Here are a small network's activations along a few directions, averaged over the inputs that share one value of a field.
Related values have similar rows: they may be neighbours, one step apart, or belong to one group.
Random noise pushes rows far along 3 fixed directions. That doesn't count. These rows show it; they differ only by the noise:
[  61 -102  121  277 -302 -310   78  127 -135   90  280 -259  381  -86
  104 -186]
[-137  303 -484 -168 -167   63  130   59   -2  277 -627  235 -505  536
  287   96]
[ -54  -73   58 -456   27 -310 -129  163 -128  426 -165 -487   76 -143
   78  104]
[  83  -45   33  569 -441 -222  194   88 -111  -66  330  -27  351   69
  145 -272]
[ -12 -265   -6 -253   64   88 -110  -37  -71 -131 -128   21 -225  -39
 -134  252]


VAPEN, 16 values:
bod: [  38 -309  272 -539  117 -546 -126  280 -218  622   91 -960  379 -404
   56   -7]
kug: [  52  -66   35  560 -427 -308  187   20  -38 -286  584  -14  488    5
  112 -341]
vafip: [ -60  345  118 -840  722 -112 -211  -14  115  670 -257 -357  -78 -134
 -104   80]
lezub: [  38 -411  217 -335   57   24 -110 -184 -130 -155  109 -253   72 -301
 -283  223]
sivep: [  67  384   -1  154  221 -445  119  218 -159  463   57 -142  129  -50
  193  -92]
zeza: [-418 -214  -64  -79  -61  231   24  -33   67 -335  141  -27 -280  -97
  -26  228]
nirol: [ 196  349  153   79  249  264  151   48  -15  135  129   47  -11   11
  -30 -133]
pefe: [ 192  -89  197  351  391  724  -13 -331  218 -879  451  904 -399   54
 -557  123]
tuzak: [-477  174 -362 -406  -58  415 -121 -409  197 -101 -602   82 -665   -4
  -50  308]
kugos: [  56  321 -132 -282  326   -7   57  -24  -33  140 -183  255 -292   18
  -16   -2]
kunes: [  87 -394  -27 -631  153  291 -470  159   74  -28 -720   28 -352    1
 -219  433]
lidi: [ 131 -188   38  154 -291   -5 -208   32  154  -85 -407   39  125  233
  147   31]
vub: [-397  123 -216 -235 -224  -38   49  -64   -8  427 -202 -382 -129 -109
  215  -95]
lodo: [  52  320   34 -127  350   29  -14   10   73  267  271  131  232  -17
   27  -85]
guve: [ 190 -686  384  182 -110  -81 -294  128  -17 -454  168 -130  506 -245
 -180  -62]
suba: [ 121  256  -89  143  319   18  136 -101   89 -193   34  270  -86   40
  -28   94]
VAPEN is arranged as 5 separate groups.
Question: Which other values are in the same group as zeza? Give them in the order they are listed.
Answer: tuzak, vub
Question: Which other values are in the same group as kunes? Give them in the order they are listed.
Answer: lidi, guve
Question: Which other values are in the same group as nirol? Give them in the order they are listed.
Answer: vafip, pefe, lodo
Question: Which other values are in the same group as suba? Give them in the order they are listed.
Answer: sivep, kugos

BAS, 9 values:
fupo: [-105  -72 -211 -359   32  214 -337   39  136  111 -785  120 -349  428
   17  186]
pupu: [ 128  312 -143  -48  -54  135  144   56   48  250 -466  243  -92  510
  116 -101]
zumo: [-154 -233  -32  214 -260  -90   65 -184  -33 -400  197  -49  115  -92
  -68  -67]
degu: [ 163   21  155  -16   34 -226   91  185  -81   84  421 -187  118  -63
  100 -106]
reto: [ 164 -312  364  582 -346   62  110 -151  -93 -533  764 -130  348 -482
 -194  -78]
dasam: [ 102 -341  -60   90  -45  -80  -34   52  -71 -311   57  126  -47  -17
  -32  112]
nevep: [ -77  140   37 -565  470   67  -58  -67  -90  397 -203 -168 -245 -197
 -124  214]
laguf: [  63  365 -114   61  215  -66   83   25   63  180 -163  186   68   71
   46  -67]
fal: [-219 -206  209   25   91  113 -182  -58  106 -119  406 -105  116 -404
 -125   39]
BAS is arranged as a 3 by 3 grid.
Question: How many steps from neighbour to neighbour lead from zumo to laguf, at the fewest?
Answer: 4
Each value of BAS is a pair of two hidden parts, and every pair occurs once (3 first parts, 3 second parts).
Question: Changing only the second part turns reto into fal. pupu has the same second part as reto; what does that change turn pupu into?
Answer: laguf
